Each row below holds a small network's activations on one input, seen along a few directions.
In each table, some parts of the input vary, and every possible input appears once, in random order.
Descriptions start from the smaller parts, as in this example, which fits no table here: one of 8 places around a ring, together with either a single point or one of 9 places around a ring or (one of 3 separate values, together with one of 6 places along a line).
Shared parts are said once, and a part with two or three values counts as separate values.
In the rows, 128 means zero.

Other details of the inputs shift rows strongly along two fixed directions, in all tables alike. That doesn't count.

Table:
x1: [149 149 163 119  78 112 119  86  69 123  93 144 200  94 182 142]
x2: [ 99 136 105 143 172 134 116 120 137 143 164 120  88 123 101 105]
x3: [128  90 139 113  86 131 120 148 137 127  97 124 109 164 115 125]
x4: [131 194 150 166 164 101 101  74  47 169 126 173 164  73 132 114]
x5: [118  84 143  92  89 125 124 146 149  95 118 108 135 150 141 136]
x6: [105 134 101 140 173 143 130 111 127 138 161 119  91 124  94 111]
x7: [119 137 113 142 178 125 110 139 135 141 157 127  90 137  95  93]
x8: [123 141 109 151 174 141 142 121 141 143 167 125  94 132  92 112]
x9: [111  95 131 106  84 129 134 151 164 118 118 103 135 155 156 146]
x10: [126 139 116 139 191 114 114 157 141 125 173 111 122 128 126 100]
x11: [143 149 166 131  66 122 112  74  60 141  78 156 174  97 149 140]
x12: [135 144 102 134 190 124 149 134 151 137 179 108 119 125 117 121]
x13: [131 139 109 138 172 148 135 107 130 126 161 123  98 129  85 104]
x14: [137 147 164 138  69 119 117  81  59 154  76 158 173 100 155 143]
x15: [109 127 117 126 175 128 105 113 125 124 159 125  89 122  87  99]
x16: [ 98 134 102 139 173 128 110 128 138 139 160 142  93 122  95 109]
x17: [145  90 130 109  85 136 147 183 177 121 112 118 138 146 142 151]
x18: [105 137 116 132 194 115 116 141 144 128 176 114 118 124 127 108]
x19: [109 104 129 125  77 143 140 130 143 134 105 119 118 152 120 150]
x20: [107 131 101 125 194 126 123 127 141 123 181 106 108 119 130 102]
x21: [117 102 131 111  75 148 136 117 133 117 104 117 119 146 112 140]
x22: [142 100 122 111  82 134 155 151 169 124 122 118 141 153 143 167]
x23: [130 103 126 133  76 148 149 134 152 131 112 137 118 153 117 154]
x24: [147 211 125 167 180 109 114  67  61 161 149 164 190  64 167 140]
x25: [ 97 125 135 114  74 111 142 152 171  64  62 133  54 146 110 160]
x26: [148 127 105 129 205 134 131 145 142 112 166 107 117 114 110  98]
x27: [103 140  92 153 169 145 124 116 139 140 165 132  93 122  99 125]
x28: [102 125 114 133 178 126 112 121 126 137 157 128  88 126  93 101]
x29: [179 198 145 168 200 103 124  93  45 161 134 158 195  51 157 110]
x30: [106 127 114 125 198 116 117 137 137 121 178 114 113 121 124 103]
x31: [170 144 172 130  88 104 108 109  64 119  87 146 203 104 174 137]
x32: [123  97 123  92  83 139 145 132 149 100 116 102 140 150 141 145]
x33: [140  89 139 120  91 148 141 147 148 131  91 127 108 160 114 125]
x34: [146 161 156 135  83 111 135  93  81 149  91 143 204 105 183 164]
x35: [136  95 130 127  81 148 143 156 161 132  99 143 111 154 117 134]
x36: [146  92 140 115  91 152 133 137 147 119  89 124 112 158 109 124]
x37: [129  95 131 107  81 126 125 181 166 111 115 120 141 159 148 140]
x38: [136  93 141 108  85 134 112 138 135 115  98 122 111 161 111 124]
x39: [157 193 144 170 160 123 131  63  49 165 128 167 164  81 128 118]
x40: [144  87 138 111  90 131 151 182 171 123 106 102 139 149 140 144]
x41: [135 136  98 128 192 128 151 130 142 129 177 109 118 124 115 114]
x42: [167 155 174 152  79 123 133 104  75 162  66 169 178 108 151 136]
x43: [140 218 192 122  89 100 129 121  73  82  59 162 136  91 191 183]
x44: [132  80 138 106  91 123 127 174 151 106 111 105 135 162 145 133]
x45: [117  94 123 100  87 135 150 140 152 115 115 102 138 155 147 151]
x46: [141 139  98 121 189 132 146 121 139 114 176 108 122 122 109 109]
x47: [106 100 121 123  72 142 124 135 148 132 106 133 114 145 125 146]
x48: [108 142  94 134 188 129 114 131 152 129 183 120 113 118 134 117]
x49: [118 138 101 141 174 128 110 141 140 138 160 142  91 130  94  95]
x50: [109  94 132 104  86 126 124 162 165 114 116 124 140 154 150 151]
Description of these inputs: one of 2 separate values, together with either a single point or (one of 4 places along a line, together with one of 6 places around a ring).
The inputs of x33 and x29 match in every part but the choice among 2 separate values. If x14 is changed in the same way as x33 into x29, which row does it become? -> x20
The inputs of x49 and x37 match in every part but the choice among 2 separate values. If x35 is changed in the same way as x49 into x37, which row does it become? -> x17
A walk changes only the place on the line of 4. It starts at x24 and steps to x34. List the rest of the walk in order. -> x45, x32
Change only the place on the line of 4 in x48. List by row number the other rows that result. -> x1, x9, x20

Table:
x51: [116 114 118 127 122 137 128 120 134 135 134 124 121 135 117 127]
x52: [121 120 116 132 122 141 138 120 138 139 133 124 119 137 116 132]
x53: [122 125 133 121 131 124 119 139 133 114 124 125 111 133 126 122]
x54: [143 213 125 171 210 114 116  82  70 148 154 163 140  68 124 109]
x55: [114 127 127 121 127 125 122 131 134 115 128 125 112 134 125 129]
x56: [135 112 130 129 129 131 127 137 132 132 125 128 117 137 112 115]
x57: [127 111 130 125 127 131 118 135 130 130 128 125 119 137 116 113]
x58: [110 128 123 122 125 128 128 127 138 117 130 125 113 130 126 135]
x59: [115 134 121 126 125 133 137 127 140 121 130 125 111 132 125 141]
x60: [120 113 124 126 123 133 122 126 131 133 132 124 120 138 115 120]
x61: [130 127 132 125 132 124 127 142 135 114 120 126 109 132 122 123]
x62: [133 124 123 115 143 117 137 155 149 113 147 107 147 128 157 137]
x63: [172 125 169 117  52 113 138 120  88 141  80 138 235 115 198 163]
x64: [133 119 121 135 124 139 137 130 139 140 128 131 116 137 112 126]
What do these inputs look like to the network? -> one of 2 separate values, together with either a single point or one of 6 places around a ring
The inputs of x59 and x52 match in every part but the choice among 2 separate values. If x62 is changed in the same way as x59 into x52, which row does it become? -> x63
Change only the choice among 2 separate values in x57. List by row number the other rows that result. -> x53
